Each row below holds a small network's activations on one input, seen along a few directions.
Each table varies a few parts of the input and shows all the possible inputs, shuffled.
A made-up example of a description, with smaller parts first: values(2) and (point or ring(9) or (line(6) and ring(8))).
Shared parts are said once, and a part with two or three values counts as separate values.

A family of inputs:
r1: [ -4  23   1  39  28 -78 -15  -1   8  45 -35   4  16]
r2: [ 49 -56 -23 -17  44  92  10  19 -18 -29  18  19 -37]
r3: [ 15   7  14 -50  -2  78  69 -16 -48 -28 -61   0  36]
r4: [ 25 -32 -10 -51  12  83   9 -27 -52 -22 -17  -4 -29]
r5: [ 40 -52 -34  -4  45  89  28  42 -13 -26  27  54   5]
r6: [-25   3  42  23 -69 -54  -9 -34  72  14  49   9   8]
r7: [ 53 -44 -30 -37  20  73   6 -10 -56 -22  23   5 -43]
r8: [ 15  -5 -16 -55   6  77  47 -39 -50 -22 -36 -10 -11]
r9: [-18  59  56  37 -22 -57  -2 -30  33  32  20  53 -14]
r10: [-13  38  38  20 -11 -78 -11  10  18  35 -13  39 -24]
r11: [-12 -33  -9  20 -18 -75 -20  -4  46  32  -2 -41  38]
r12: [  6  24 -31  10 -22 -29 -53  34  59  27   3 -71  31]
r13: [-26 -17  25   1 -54 -71 -22   4  62  16  16  -3   3]
r14: [ 14  80 -24  33  19 -33 -49  35  23  33 -35 -21  10]
r15: [-120    5    3   30   24  -16   12   19  -82  -85   43  -33   11]
Q: What do these inputs look like to the network?
A: point or line(6) or (values(2) and line(4))
Q: Change only the line(4) part in r9. List by row number the other rows that result.
A: r1, r10, r14
Q: Change only the values(2) part in r10. List by row number the other rows that result.
A: r13

A family of inputs:
r16: [-47  15   1  65   3 -65   9  36   5  -5  21  22  41]
r17: [ 13 -84 -81 -25  37  78 -23  24 -32 -62  44 -63  -7]
r18: [-71  59  18  18   1 -67 -11 -22 -28 -10 -27 -48  -3]
r19: [ 57   9  14 -44 -41  73  41 -16  40  31 -39  -2  18]
r20: [-57  25  28   4   2 -58  11 -31 -45 -12 -38 -26 -20]
r21: [-70  93  20  16  -6 -50 -25  -3 -15 -19  -8 -58  17]
r22: [-45  16  38 -23   9 -26  25 -50 -55 -25 -29 -12 -23]
r23: [-45 -21  23  44  24 -52  31  20 -10  -2  11  41  32]
r24: [-38 -31 -10  22 -45 -57 -39  -4  34 -13  67 -30  -8]
r25: [-45 -57   3   9 -22 -46 -23 -14  26 -11  44 -15 -25]
r26: [ 30  42 -15  34  21 -51 -57  16  37  51   8  31 -31]
r27: [-36  26  36 -35   5  29  36 -55 -66 -25 -28   1 -17]
r28: [ 11 -36 -61  23  66  78  31  64 -72 -51   5 -14  39]
r29: [-30 -28  29  21  16 -36  47   7 -32 -17   8  57  14]
r30: [ 66  34   9  -7   7  73   2 -19  22  18   2  60 -44]
r31: [ -17    9  -54  -35   73   75   13    4 -101  -53  -35  -76    0]
r32: [ 26 -27  15  -6 -15 -46   0 -10  50  68 -47 -22  30]
r33: [-35  57  33 -31  -9  63  47 -50 -56 -43 -24  -3 -16]
r34: [-20 -25  32   5   5  23  55   9 -41 -15  10  73  15]
r35: [  3 -37   9 -32 -56  75  25 -37  11 -47  69  12 -20]
r36: [ 42  17  -5  28  22 -51 -32  -2  22  51  -6  41 -43]
r37: [ 72   8  12  -9   9  33 -20 -13   7  34  -7  69 -43]
r38: [ 20  47 -11   4 -44 -41 -29  31  79  46 -29 -50  52]
r39: [-65  44  10  57   0 -47  -5  72  10  -6  17  12  47]
r40: [-14   2  31   0  -6  64  69  20 -24 -31  14  63  16]
r41: [-19 -65   9 -31 -31  33   8 -32   6 -36  54  16 -31]
r42: [-18 -70  14 -15 -34 -19 -10 -33   5 -24  57   0 -28]
r43: [ 80 -39 -81 -42  34  77   3  38  -6   8 -54 -70  38]
r44: [ 54 -19  12 -41 -31  23  23 -30  38  40 -52  14  25]
r45: [-44   1  -1  25 -42 -43 -61  22  58 -29  72 -44  10]
r46: [ 53  -4   7  -2  19 -14 -27 -11  12  38  -5  57 -52]
r47: [ 27  12  -7  11 -30 -54 -22   9  67  57 -34 -34  39]
r48: [ 84 -14 -78 -15  82  82 -42  46 -32   5 -18  -9 -28]
r49: [ 43 -31   7 -30 -27 -16  17 -23  34  53 -45  -3  16]
r50: [ 33  74  -9  39   5 -44 -69  37  53  33  21  10 -12]
Q: What do these inputs look like to the network?
A: values(5) and (point or line(6))
Q: The inputs of r25 and r20 match in every part but the values(5) part. If r42 is changed in the same way as r25 into r20, which row does it become?
A: r22
Q: Change only the values(5) part in r31. List by row number the other rows that result.
A: r17, r28, r43, r48

A family of inputs:
r51: [ 44  -5 -40  -9  38  55 -18  11 -11 -12   2 -13 -14]
r52: [ -3  42  56   5 -46 -30  29 -58  34  26 -12  27  -3]
r53: [ 11   0  40 -41  -8  38  53 -56 -19   6 -47  25 -20]
r54: [-103    1   25   36   -8  -82   -7   19  -16  -50   45  -24    4]
r55: [  2  -9   1  23  -3 -68 -36  -3  47  38  17  12 -17]
r56: [-108   55   29   50   -2  -46    5   -4  -46  -27    2  -23   15]
r57: [ 31 -11   3 -24   1  56   7 -17 -29 -13  13  35 -35]
r58: [  0  11 -16  14 -21 -67 -52  40  55  17   3 -42  13]
r59: [-88 -45  -1  19   6  18  20  32 -46 -74  56 -16  20]
r60: [  5  63 -10  14  -8 -36 -25  34  38  33 -32 -44  30]
r61: [ 43 -11 -50 -23  22  54 -32  14  -1 -15 -16 -40  14]
r62: [ -3  -7  28  13 -36 -66 -24 -22  40  29  23  29 -12]
r63: [-79   4  17   0  35  10  40   2 -91 -65 -27 -23  18]
r64: [ 28   4  17 -31   5  22  42 -17 -33   0 -43  38  -3]
r65: [  9  -2 -10  31  -1 -68 -58  20  52  37   7 -20   8]
r66: [  3  49  41  16 -27 -37  12  -7  13  25 -13  42   6]
r67: [ 15 -54   5  -3 -17  35   9 -11  16   5  35  36   0]
r68: [ 38  11 -32 -10  39  21   6   3 -25  14 -54 -16   5]
r69: [ 34 -38 -45  13   4  29 -12  39  11   9  29 -21   3]
r70: [ 15 -51  19 -30 -34  35  35 -34  31  -1  41  31  -5]
r71: [  7  47   5  28   6 -40 -12 -11  22  49 -21  18   5]
r72: [ 24 -13  32 -45 -26  65  37 -32 -10 -39  16  38 -30]
r73: [ 33  13 -33 -26  30  19   7  23 -14   2 -65 -44  22]
r74: [ 23 -36 -54 -12  -5  28 -30  37  30  13  21 -48  25]
r75: [ 32   0 -17 -19  36  19  14 -16 -32  24 -50  14  -3]
r76: [-13  -6  55 -11 -50 -55  10 -27  58   7  25  30 -19]
r77: [-69  -4  -2  -7  24  38  14  15 -86 -90  34 -16   1]
r78: [ 12  54   1  46   3 -29 -25  15  17  44 -28 -25  11]
r79: [ 33 -11 -29 -16  32  56  -6   1 -21  -5   6  19 -37]
r80: [ 24 -51 -33   0  12  26  -1  11  19  13  33  20  -4]
Q: What do these inputs look like to the network?
A: ring(5) and (point or line(5))
Q: The inputs of r54 and r56 match in every part but the ring(5) part. If r58 is changed in the same way as r54 into r56, which row does it become?
A: r60
Q: Change only the line(5) part in r62. List by row number the other rows that result.
A: r55, r58, r65, r76

A family of inputs:
r81: [-18 -58  -5 -16   2  54  -3 -37 -36 -38  81  32 -57]
r82: [ 26   7 -27  35  30 -79 -38  32  25  59 -20  28 -10]
r83: [ 57  24 -36 -61  41  53   1 -21 -48  -8 -68 -50 -11]
r84: [ 61 -27 -36  -3  33  73  50   6  -8   2 -16  23  39]
r85: [ 40  -1 -29 -35  27  82  25  16 -24   9 -73 -17  -5]
r86: [-36  27  94  28 -21 -67  27 -52   0   5 -16  45 -17]
r87: [-51   2  -5  46  28 -93 -22  27 -22  13  10  23  -5]
r88: [ 15  36 -35  47  22 -27 -76  55  45  24  10 -28  20]
r89: [-37  -8  -9 -21  21  68  38   9 -75 -37 -43 -20  -1]
r90: [ -8 -46  18 -29  -3  58  31  31 -30 -60  49  51 -16]
r91: [ 20 -46 -19   1 -45 -39 -53  12  68  33   7 -68  39]
r92: [-57  82  31  44 -20 -42  -2   5  -7  -7  19  11   1]
r93: [-59   2  43 -14 -73 -51  21 -49  40  -9   6 -21  21]
r94: [ 73 -41  -4 -35  -5  70  15  35  13 -19  20  54 -22]
r95: [ 63 -52 -32 -25   6  63 -11 -32  19   1  49  35 -68]
r96: [-16 -33 -15   8  30  60  64   1 -57 -43  13  19  44]
r97: [ 28  40  68   6 -10 -54  10 -39  38  66 -40  52 -15]
r98: [-50 -49  -5   8 -31 -62 -17  10  41 -13  37 -82  28]
r99: [-19  17 -16 -47  35  40  14 -28 -97 -53 -40 -52  -6]
r100: [-56  31 -16  59  26 -45 -49  52   5 -22  39 -39  17]
r101: [ 13  87  12  28 -16 -25 -20   9  37  47  -7  17   0]
r102: [ 12   7  21 -23 -77 -36  -4 -41  72  47 -18 -10  23]
Q: The inputs of r88 and r100 match in every part but one. If r94 is changed in the same way as r88 into r100, which row does it become?
A: r90
Q: What do these inputs look like to the network?
A: values(2) and (line(5) or ring(6))
Q: A walk changes only the line(5) part. It starts at r99 and steps to r89. List the rest of the walk in order.
A: r96, r90, r81

A family of inputs:
r103: [ 15 -59  55 -43 -20  23 -17  -5  -3 -34  37  32 -42]
r104: [-22 -26 -82  11  79  47  10  27 -96 -55  13  -8  31]
r105: [ 47 -37 -96   7  47 112   3  77 -20   6 -32 -15   3]
r106: [ 94  11  11 -92 -15  46  33 -36  -3  19 -37 -10   1]
r107: [ 29  14  -8  21 -38  -7  -4  37  48  54   5  59   3]
r108: [-13 -19   5  33 -35 -24 -41  10  20  13  47  22 -47]
r109: [ 73  77 -15 -10  -2 -58 -19   6  54  45 -25  -7  10]
r110: [-43  -9  31  63   4 -51   4 -17 -20  -3  31  30   3]
r111: [ 38  30 -26 -21   5 -58 -66 -14  49  73 -58 -47  43]
r112: [ -5 -40  12  13  -2 -11 -14 -34  14 -12  59  53 -54]
r113: [ 84  54  42 -18   4  10 -11 -31  29  22 -33  61 -17]
r114: [ 93  18 -63 -18  78  88 -18  34 -42   4 -59 -37 -12]
r115: [-35  -7  20   9 -19  45  28 -47 -23 -41  25  14   4]
r116: [-42  14  42  48   3  16  34 -21 -13   0  38  35  -2]
r117: [-57 -29  39 -37  -4  11  70 -47 -73 -40 -30 -37  -9]
r118: [ -45   18  -19   -2   82   53    2   48 -103  -73  -42  -36    5]
r119: [ 26 -10 -31  31  -9 -57   0  35  71  45   1   8  18]
r120: [ 46 -93   0 -53 -26  49  41  -3  19  -2 -29  19  18]
r121: [-62  -9 -14  38  -8 -74 -35  -1   1   2  18 -55  66]
r122: [-65  60  34  40   2 -76  12  14  -7 -26  -8 -41   5]
r123: [ -7 -80  10 -63 -30  51   3 -22   3 -32  19 -14 -33]
r124: [ 34   0   7   9 -30  31   7  13  52  22  -4  83  -2]
r125: [ 25   3  -9  -7 -16 -33 -53  51  78  40   2 -33  77]
r126: [-68  60  35  12 -11  -9  40 -22 -44 -10  -4  34 -26]
r127: [-71  47  22  27  -4 -72  20 -12 -52   0  -5  30 -16]
r128: [-22 -18  -6   7 -15 -52 -72  26  53  15  58 -79   6]
r129: [ 66  12   7 -40  10  31  18 -70  25  21 -50  28 -25]
r130: [-72  29  40  -2 -10  31  50 -47 -31 -49 -31  -1 -22]
r131: [  2 -72 -81   1  77  59 -32  37 -53 -31  24 -28 -40]
r132: [-81  50  27  25  -6 -69 -20  17  -8  -1 -10 -95  33]
r133: [ 66 -35  34 -22 -33  47  31  19  22  12   1  42   0]
r134: [-38 -29  -6 -43 -29  50  59 -30 -30 -44  21  -5  35]
r135: [ 64  61  -6  19 -16  -9 -16 -20  36  71 -46  26 -25]
r136: [-20 -18 -34   8  -5 -87 -35  11  39   7  57   0 -21]
r137: [-34  30  23  48  -8 -53 -10  19   9 -19  47 -27  32]
Q: The inputs of r127 and r108 match in every part but one. If r132 is changed in the same way as r127 into r108, which row does it become?
A: r128
Q: What do these inputs look like to the network?
A: line(5) and (point or line(6))
Q: Change only the line(6) part in r125. List by row number the other rows that result.
A: r107, r119, r120, r124, r133
